These are the activations of a small neural network, seen along a few directions. Each row is one input.
In each table, some parts of the input vary, and every possible input appears once, in random order.
Descriptions start from the smaller parts, as in this example, which fits no table here: one of 8 places around a ring, together with either a single point or one of 11 places along a line or (one of 3 separate values, together with one of 4 places along a line).
Shared parts are said once, and a part with two or three values counts as separate values.

Other details of the inputs vary at random and push rows far along three fixed directions, the same in every table; ignore that.

A family of inputs:
R1: [-23  10  -2 -16   4   6  -1 -16  -9   3  -4  16  -1 -10]
R2: [  2   0  -3  19  -6   3  12   3  11  -4   0 -11   1  -6]
R3: [-15  34  -7   0 -10   5  -9  19 -15  11   1  -3   0  -5]
R4: [ -1   3  -2  15  -3  -1  16   2  10   4  -9 -25 -10   3]
R5: [-18   7  -6  -4  -3  14   1  -8   0  -2  -1  18   9 -13]
R6: [-41  35 -10 -21   9 -19 -38   8 -40  -2  -6   5  -1 -20]
R7: [-17   8  -9  -1  -1  10   1 -16  -5  -3  -6  20   3  -6]
R8: [-24  32 -10  -1  -8   5 -12  15 -22  18  -6 -24 -10   2]
R9: [ 50 -46  24 -18   7   2   0  -7  -3   4  25   3   7  18]
R10: [-20  10   0  -9   8 -12  -6  -9 -11  -8  -7   6  -5 -17]
R11: [ 41 -17  33 -19  13  -8 -23  17 -23   6  20  -7   3  26]
R12: [  2  -3   5  -3   3 -11  18 -16  11 -16   6  25   7 -22]
R13: [  3   8 -12  33 -19  15  12  15  17  14 -12 -35 -13  19]
R14: [ 17 -10  16 -28  11  -3 -38   9 -52  20  22   5   4  24]
R15: [ -2  -4  -4   8   5  -7   3 -14   9 -14  -6   9  -3 -10]
R16: [  4  12  -7  27 -12   1   5  34  30   5 -17 -34  -6  16]
R17: [-21  26 -13  11  -6  -5 -29  24 -17   4 -11 -22  -5   6]
R18: [ 31 -19   4  23 -12  14  30  15  44  13  -3 -23  -4  31]
R19: [ -3   2   1  -5  -3  10  16 -11  17  -5  -1  23   8  -5]
R20: [  1 -15  -3   2   7 -12  18 -31   7 -18  -1  25   5 -23]
R21: [ -2 -22  -7 -12   8  -5  30 -32  21 -12  -3  26   0 -12]
R22: [ 38 -27  27 -14  14  -4 -25  10 -21   5  22  -9   5  18]
R23: [ -4 -18  -7  -7   2   1  18 -23  15 -15   5  33  10 -18]
R24: [  2  -5  -7  20  -7   0   2  15  26  -5  -9 -21  -2   4]
Description of these inputs: one of 4 places along a line, together with one of 6 places along a line.
Q: Which other rows does R7 become when the place on the line of 6 takes its other values? List them by row number.
A: R13, R14, R15, R17, R20
Q: Which other rows does R23 become when the place on the line of 4 takes its other values? List them by row number.
A: R14, R18, R21

A family of inputs:
R25: [ -6  -3 -10  13  -1  -7   6  -6  11 -12  -6  -3  -1 -12]
R26: [  8   2  13 -13   2   6  -6   5 -20  15   9  -4  -1  13]
R27: [ -5  11 -11  33 -19  21  35  10  37  11 -18 -31 -11  12]
R28: [ 19 -23  14 -21   7   5  -7  -6  -9   8  11   9   4  18]
R29: [ -3  -7   2 -11  10 -18   8 -20   5 -20   2  21   3 -25]
R30: [ -1   4  -8  25  -8  -4  23   6  31  -6 -15 -24  -9  -1]
R31: [ 20 -18  11  -9   1  11  -3   4   0  13   6  -6   0  25]
R32: [-32  25 -16  -5  -3   5  -6 -10 -22   0  -3  21   3 -22]
R33: [-22   7 -11 -10  -1   5   4 -13   0  -2  -4  21   3 -11]
R34: [-3  8 -6  8 -9  7  6 10 22 -7 -2 15 10 -7]
R35: [ 21 -31   2  16   1  -4  24  -7  44 -13 -10 -12  -5  13]
R36: [-10  15  -9  17 -11  18   1  11  -2  14  -6 -19  -5   9]
R37: [-11  29   1   7  -3  -6 -21  28 -20  13  -4 -30  -8   5]
R38: [ -6  -9  -5 -10   4   2  11 -29   0 -10   5  31   6 -16]
R39: [-35  26 -13 -12  -1   5  -8  -7 -16   0  -7  23   2 -16]
R40: [  6  -4   6 -15   1   8 -14   7 -17  15   6  -2   1  17]
R41: [ 26 -26  15  -8  12 -12 -13  -3 -11  -4  13  -1   4   6]
R42: [ 4 -4 -3 10 -8 11 29 -7 24  3 -6 -5 -4  4]
R43: [-13  30  -3   0  -9  11 -12  22 -24  25   0 -22  -6  12]
R44: [ 22 -18  19 -19   7   3   1  -7 -13  10  15   6   2  12]
R45: [ 26 -19  20 -14  13 -16  -7  -3 -10  -2  10  -2   0   7]
R46: [-19   6 -10  -3   5 -13  -4  -7   4 -16  -8  14   1 -18]
R47: [-14  28  -6  18  -8   2 -24  38  -8  16 -13 -42 -10  18]
R48: [ 21 -26  14 -16  13 -14 -14   0  -6  -4   9   1   2  11]
R49: [ -7 -11  -3 -12  11 -16   1 -20   8 -22  -3  25   4 -19]
R50: [  9  -4   7  -7   1   9 -12   3 -22  14  10  -3   1  14]
R51: [ -9  14  -6   4  -6   3   0   0   3 -12   5  26  14 -22]
R52: [ 12  -4   7  -2   5  -9 -21   8 -19   2   7 -11   0   6]
R53: [ 12  -1  13  -8   7 -12 -15  11 -17   4   6 -13  -2   5]
R54: [ -6  -1  -7  15   0  -7   5  -7  12 -12  -7  -2  -1 -11]
R55: [  1  11  -1   9  -8   5  15   7  19  -7   3  11   8 -13]
R56: [ 25 -31   2  24  -1  -3  25  -9  38 -13  -5 -14  -4   7]
R57: [-31  24 -17  -6  -3   5  -6 -10 -22   0  -1  20   3 -21]
Q: What is each input in this table made of?
A: one of 3 separate values, together with either a single point or (one of 2 separate values, together with one of 5 places along a line)
Q: Which other rows agree with R25 in the choice among 3 separate values? List them by row number.
A: R32, R36, R38, R41, R50, R51, R52, R54, R56, R57
Q: Which other rows does R28 become when the place on the line of 5 takes its other values? List them by row number.
A: R31, R33, R39, R40
